A small network was shown many inputs. Here are its activations along a few directions, one row for each input.
Each table varies a few parts of the input and shows all the possible inputs, shuffled.
A made-up example of a description, with smaller parts first: one of 4 places along a line, together with either a single point or one of 9 places around a ring or (one of 2 separate values, together with one of 8 places around a ring).
Shared parts are said once, and a part with two or three values counts as separate values.

Table:
x1: [-0.69  1.36  0.19 -1.37 -0.80 -1.47  1.57  0.78 -0.72  2.78 -0.13  1.59
  1.95  2.39  2.79 -1.24]
x2: [ 0.39 -2.21  3.78 -1.07 -2.67  0.15  0.23 -4.14  1.62 -3.38 -0.58 -2.72
  0.33 -0.98 -1.78  1.12]
x3: [-0.87 -0.88 -3.61 -0.48  4.34 -1.68  2.15  1.58  0.19  0.48  0.13  1.71
  0.31 -0.70  1.79 -1.99]
x4: [-1.76 -3.56  1.30 -1.23 -2.06 -0.91  1.97 -4.96  0.71  1.18 -0.06 -0.04
  3.64  0.79  0.06 -2.71]
x5: [-3.30  4.85 -1.31  0.93  3.65  3.58 -8.51 -1.21  4.20  1.48  0.47 -3.97
 -2.23 -2.01 -4.88  0.61]
x6: [-0.32 -0.52 -2.78  1.85 -0.34 -1.79  1.53  0.29 -2.49  2.57  0.65  0.99
  0.32  2.33  1.28 -1.31]
x7: [ 0.28  0.41 -0.74  0.24 -2.21 -0.47  1.47 -1.62 -1.28  3.03 -0.72  3.24
  4.01  1.34  0.64  0.77]
x8: [-2.13 -0.04 -2.30 -0.32  1.63 -1.07  1.72  2.18 -0.48  0.76 -0.80  4.26
 -0.81  1.13  1.05 -3.01]
x9: [ 1.83  0.83 -0.31  2.00 -0.95 -0.73 -0.21  1.10 -1.59 -1.99  0.13 -1.69
 -2.99  0.57 -0.56  2.52]
x10: [ 1.31  0.51 -1.10 -0.28  3.74 -0.64  0.42  2.40  1.09 -4.08 -0.41 -0.98
 -2.98 -2.50 -0.06  1.78]
x11: [ 2.52 -0.28  3.84 -2.23 -3.50  1.85  1.29 -1.35  1.01 -0.59 -1.07 -2.38
 -1.68 -0.48 -2.13  1.42]
x12: [-1.07 -1.53 -0.43  1.18 -2.10  0.24  1.51 -1.16 -0.42  2.11  0.96  1.73
  1.59  0.48  2.85 -2.08]
x13: [ 1.21 -3.58  0.34  0.65 -2.46 -0.61  0.73  0.10  1.09  3.18  0.48 -0.32
  3.19  2.11  0.85 -1.72]
x14: [ 0.36 -1.65  1.35 -2.41 -2.89  0.81  3.03 -2.17  0.11  3.97 -0.53  0.31
  1.61  1.31 -0.28 -2.38]
x15: [-1.02 -0.64 -2.04  0.24  1.77 -0.38 -0.08  0.74 -3.20  0.92 -0.84  1.76
  2.47  0.92  2.71 -1.64]
x16: [ 1.09 -0.17  2.04  1.33 -2.70  1.30 -0.23 -0.34  0.49 -2.45  0.44 -0.95
 -1.71 -1.28  1.01  1.74]
x17: [ 3.39 -2.20  2.84  0.84 -3.06  0.42 -1.00  0.91  1.99 -1.38 -0.06 -3.01
 -0.10  0.32 -1.00  2.06]
x18: [ 0.66  0.32  0.09  0.06  3.88 -0.46 -0.11  2.20 -1.33 -4.20  2.49 -0.55
 -2.83 -3.02 -1.49  1.46]
x19: [ 1.14  0.72  0.44  0.40  1.17  0.68 -1.82  1.55 -2.29 -3.64 -1.36 -0.92
 -0.84 -0.84  0.87  2.17]
x20: [-1.54 -1.08 -2.43 -0.15  4.46 -1.49  1.62  1.40 -2.23  0.35  3.04  2.14
  0.46 -1.22  0.36 -2.31]
x21: [ 2.43  1.77  1.74  0.39 -2.82  0.59 -0.27 -0.80 -0.37 -1.53 -1.24  0.55
  0.70 -0.43 -1.21  4.59]
x22: [-5.40  3.51 -3.77  0.79  4.29  2.52 -6.78 -2.06  3.30  6.04  1.00 -1.26
  1.07 -0.22 -3.03 -3.24]
x23: [ 0.04  1.33  0.19 -0.16  1.03 -0.01 -0.03  2.99  0.42 -3.80 -1.32  1.59
 -4.12 -0.63 -0.79  0.80]
x24: [ 1.47  2.72  2.67 -1.21 -1.40 -0.42 -0.17  1.59  0.18 -1.78 -0.65 -1.09
 -1.35  0.62  0.95  2.57]
Describe the family of inputs behind these rows. -> one of 2 separate values, together with either a single point or one of 11 places along a line
A walk changes only the place on the line of 11. It starts at x4 and steps to x14. List the rest of the walk in order. -> x13, x12, x7, x1, x6, x15, x8, x3, x20
Which other rows does x6 become when the choice among 2 separate values takes its other values? List them by row number. -> x9
Which other rows does x5 become when the choice among 2 separate values takes its other values? List them by row number. -> x22

Table:
x25: [ 0.83  1.33  2.88 -1.17 -3.51  1.21 -0.19 -2.49  0.61 -0.01 -1.37 -0.58
  0.69  0.21 -1.27  2.09]
x26: [-0.83  2.32 -2.34  1.56  2.69 -0.35 -1.76  1.70 -2.20 -1.28 -0.10  1.51
 -0.24 -0.46  1.15  1.30]
x27: [-1.84  2.27 -0.79  1.20  0.50  1.54 -4.22 -1.94  0.53  1.37 -0.20 -0.90
  1.35 -0.23 -1.11  0.72]
x28: [-0.11  1.88 -2.31  1.25  2.10 -0.35 -0.91  3.77 -0.42  0.31  0.23  0.80
 -2.50  0.54  0.71 -0.14]
x29: [-1.13  1.84 -0.76  0.88 -0.08  1.55 -3.38  0.14  2.31  2.96  0.13 -1.61
 -0.91  0.77 -1.54 -0.71]
x30: [ 2.26  1.00  1.52 -1.12 -1.60 -0.69  2.46  2.67 -0.75 -1.98 -1.50  1.26
 -1.98  0.70  1.27  1.71]
x31: [-1.03 -1.80 -3.02  0.08 -1.00 -2.64  4.77  0.71 -3.56  5.22 -0.10  5.52
  4.52  3.65  4.77 -3.76]
x32: [-0.56  3.10 -1.66 -0.49  2.46 -0.19 -0.36  3.40 -0.21  0.00 -0.78  1.74
 -2.30  0.25  0.54  0.04]
x33: [ 2.71 -0.22  0.87  0.62 -1.96 -0.85  1.91  3.04 -0.97 -1.68 -0.49  0.32
 -2.18  0.99  1.44  1.53]
x34: [-0.56  1.15 -1.29  2.10  0.45  1.23 -4.27 -0.57  0.97  2.57  0.90 -2.27
  0.97  0.32 -1.32  0.47]
x35: [ 1.85  1.38  1.33 -0.81 -1.33 -0.68  2.27  1.15 -2.12 -2.67 -1.28  1.83
 -0.90 -0.03  0.98  2.67]
x36: [-1.99  3.44 -0.30 -0.54  0.55  1.71 -3.01 -1.76  1.16  1.98 -0.66 -0.10
  0.36 -0.25 -2.00  0.42]
x37: [ 1.26 -3.35  1.81 -0.69 -0.84 -0.40  2.17 -0.05  1.37 -2.10  0.73 -1.66
 -1.68 -0.81 -0.56 -0.92]
x38: [ 0.45  1.19 -2.84  2.46  2.63 -0.66 -1.81  3.06 -1.76 -0.08  0.99  0.14
 -0.62  0.08  0.94  1.05]
x39: [-2.47 -4.92 -2.07 -1.23  0.11 -2.19  5.03 -2.39 -1.21  4.80  1.12  3.54
  5.01  1.84  2.77 -6.21]
x40: [ 2.26 -0.95  1.89  1.47 -3.61  0.73 -1.45 -1.30  0.43  0.59  0.18 -2.75
  1.30  0.78 -0.60  2.14]
x41: [ 0.98  0.17  2.38  0.57 -3.56  1.05 -1.40 -2.66 -0.01 -0.62 -0.91 -1.38
  1.67  0.23 -0.38  2.39]
x42: [ 3.27 -0.91  0.33  1.83 -1.43 -1.16  1.01  2.33 -2.31 -2.07  0.28 -0.34
 -0.29  0.54  1.66  2.71]
x43: [ 1.99  0.21  0.83  0.93 -1.37 -0.85  1.06  0.97 -2.74 -3.27 -0.82  1.03
  0.08 -0.01  1.87  2.97]
x44: [-1.00 -1.93 -1.90  1.15  3.75 -0.21 -1.55 -0.04  0.58 -0.51  2.21 -1.85
 -0.12 -1.72 -1.06 -1.40]
x45: [-2.42  0.36 -0.91 -1.49  3.85  0.27 -0.29 -1.22  0.76 -1.10  0.66  0.32
 -0.74 -2.29 -1.74 -1.45]
x46: [-0.98  3.48 -1.85 -0.18  2.73 -0.18 -0.55  1.87 -1.58 -0.68 -0.56  2.31
 -1.23 -0.48  0.26  1.00]
x47: [-2.04 -1.85 -1.47 -0.29 -3.19 -0.74  2.31 -2.93 -0.82  7.88 -0.20  3.11
  6.11  3.88  2.51 -4.34]
x48: [-1.57  3.05 -0.11 -0.85  0.27  1.71 -2.82 -0.24  2.53  2.66 -0.88 -0.67
 -0.71  0.48 -1.71 -0.53]
x49: [-2.01 -0.03 -0.72 -1.80  3.57  0.26 -0.10  0.30  2.14 -0.42  0.44 -0.25
 -1.81 -1.56 -1.45 -2.40]
x50: [ 1.82 -4.03  1.28  0.52 -0.31 -0.71  1.27 -0.76  0.03 -2.49  1.50 -2.32
  0.20 -1.27 -0.34  0.26]
x51: [ 0.81 -2.13  2.46 -2.43 -0.49 -0.24  2.72 -0.42  1.59 -2.41 -0.27 -0.72
 -1.48 -1.11 -0.73 -0.74]
x52: [ 1.25  0.95  3.07 -1.49 -3.79  1.21  0.00 -0.96  1.99  0.67 -1.59 -1.15
 -0.39  0.94 -0.99  1.14]
x53: [ 0.40 -1.75  2.27 -2.12 -0.21 -0.23  2.53 -1.95  0.22 -3.09 -0.05 -0.15
 -0.41 -1.83 -1.01  0.22]
x54: [ 1.70 -0.27  2.42  0.25 -4.14  1.05 -0.55 -0.59  1.77  0.98 -0.58 -2.09
 -0.59  1.23 -0.82  0.96]
x55: [-2.28 -0.81 -1.40  0.25  3.80  0.10 -1.50 -1.40  0.14 -1.71  1.12 -0.48
  0.25 -2.27 -0.85 -1.15]
x56: [ 0.54 -2.91  1.78 -0.38 -0.26 -0.40  1.32 -2.12 -0.40 -3.70  0.41 -0.95
  0.57 -1.82 -0.12  0.52]
x57: [-1.56 -1.25 -1.37 -0.06  3.22  0.10 -0.66  0.67  1.92 -0.12  1.45 -1.19
 -2.01 -1.27 -1.28 -2.58]
Changing only one part turns x39 into x47. The same change can be made to x51. Which row results? -> x52
Describe the family of inputs behind these rows. -> one of 3 separate values, together with either a single point or (one of 2 separate values, together with one of 5 places around a ring)
Which other rows does x55 become when the choice among 2 separate values takes its other values? List them by row number. -> x56
A walk changes only the place on the ring of 5. It starts at x49 and steps to x45. List the rest of the walk in order. -> x55, x44, x57
Which other rows does x40 become when the place on the ring of 5 takes its other values? List them by row number. -> x25, x41, x52, x54

Table:
x58: [-1.69  1.61 -2.45  0.26  5.79 -0.23 -1.60  1.87 -0.58 -3.02  0.84  0.45
 -2.40 -2.58 -0.73  0.09]
x59: [-0.90  4.01 -1.52  2.24  0.97  1.81 -5.72  0.40  0.65  1.65 -0.07 -1.62
 -0.36  0.13 -1.46  1.98]
x60: [ 2.49 -4.08  2.96 -0.64 -1.45 -0.56  2.47 -0.59  0.77 -4.04  0.74 -2.40
 -1.31 -1.51 -0.61  0.65]
x61: [-5.00 -1.85 -5.65 -0.09  2.25 -1.82  2.38 -1.44 -1.61  9.29  1.17  5.26
  6.20  3.30  3.27 -7.67]
x62: [ 2.53 -1.57  1.83 -0.60 -0.26 -1.37  3.24  1.19 -2.03 -5.57 -0.26  0.53
 -1.55 -1.48  1.04  2.33]
x63: [ 3.33  0.83  2.76  1.36 -5.07  0.66 -0.89 -0.28 -0.79 -0.89 -1.17 -1.54
  0.51  1.24  0.31  4.22]
x64: [ 1.65 -1.11  4.69 -1.73 -4.63  1.35  0.55 -3.32  2.18 -1.24 -1.07 -2.46
  0.16 -0.34 -1.91  1.58]
x65: [-0.87 -5.07 -1.36 -0.89 -3.86 -2.94  7.15 -2.13 -3.02  6.65  0.00  5.37
  7.02  4.43  5.15 -5.50]
x66: [-2.57  2.08  0.40 -0.87  1.43  2.50 -4.28 -2.64  3.63  1.32  0.04 -2.54
 -0.69 -1.44 -3.69 -0.66]
x67: [-1.73 -0.89 -1.33  0.22  4.60  0.59 -2.36  0.09  2.21 -1.50  1.84 -2.48
 -2.17 -2.62 -2.38 -1.59]
x68: [-0.73  4.61 -2.31  0.80  3.13  0.57 -2.89  3.76  0.01 -0.05 -0.48  0.67
 -3.13 -0.11 -0.37  1.17]
x69: [ 3.50  1.42  1.98 -0.07 -2.92 -0.58  1.95  3.08 -1.43 -2.60 -1.58  0.75
 -2.27  0.99  1.39  3.41]
Describe the family of inputs behind these rows. -> one of 2 separate values, together with either a single point or one of 5 places around a ring
Changing only the choice among 2 separate values turns x62 into x58. The same change can be made to x64. Which row results? -> x66
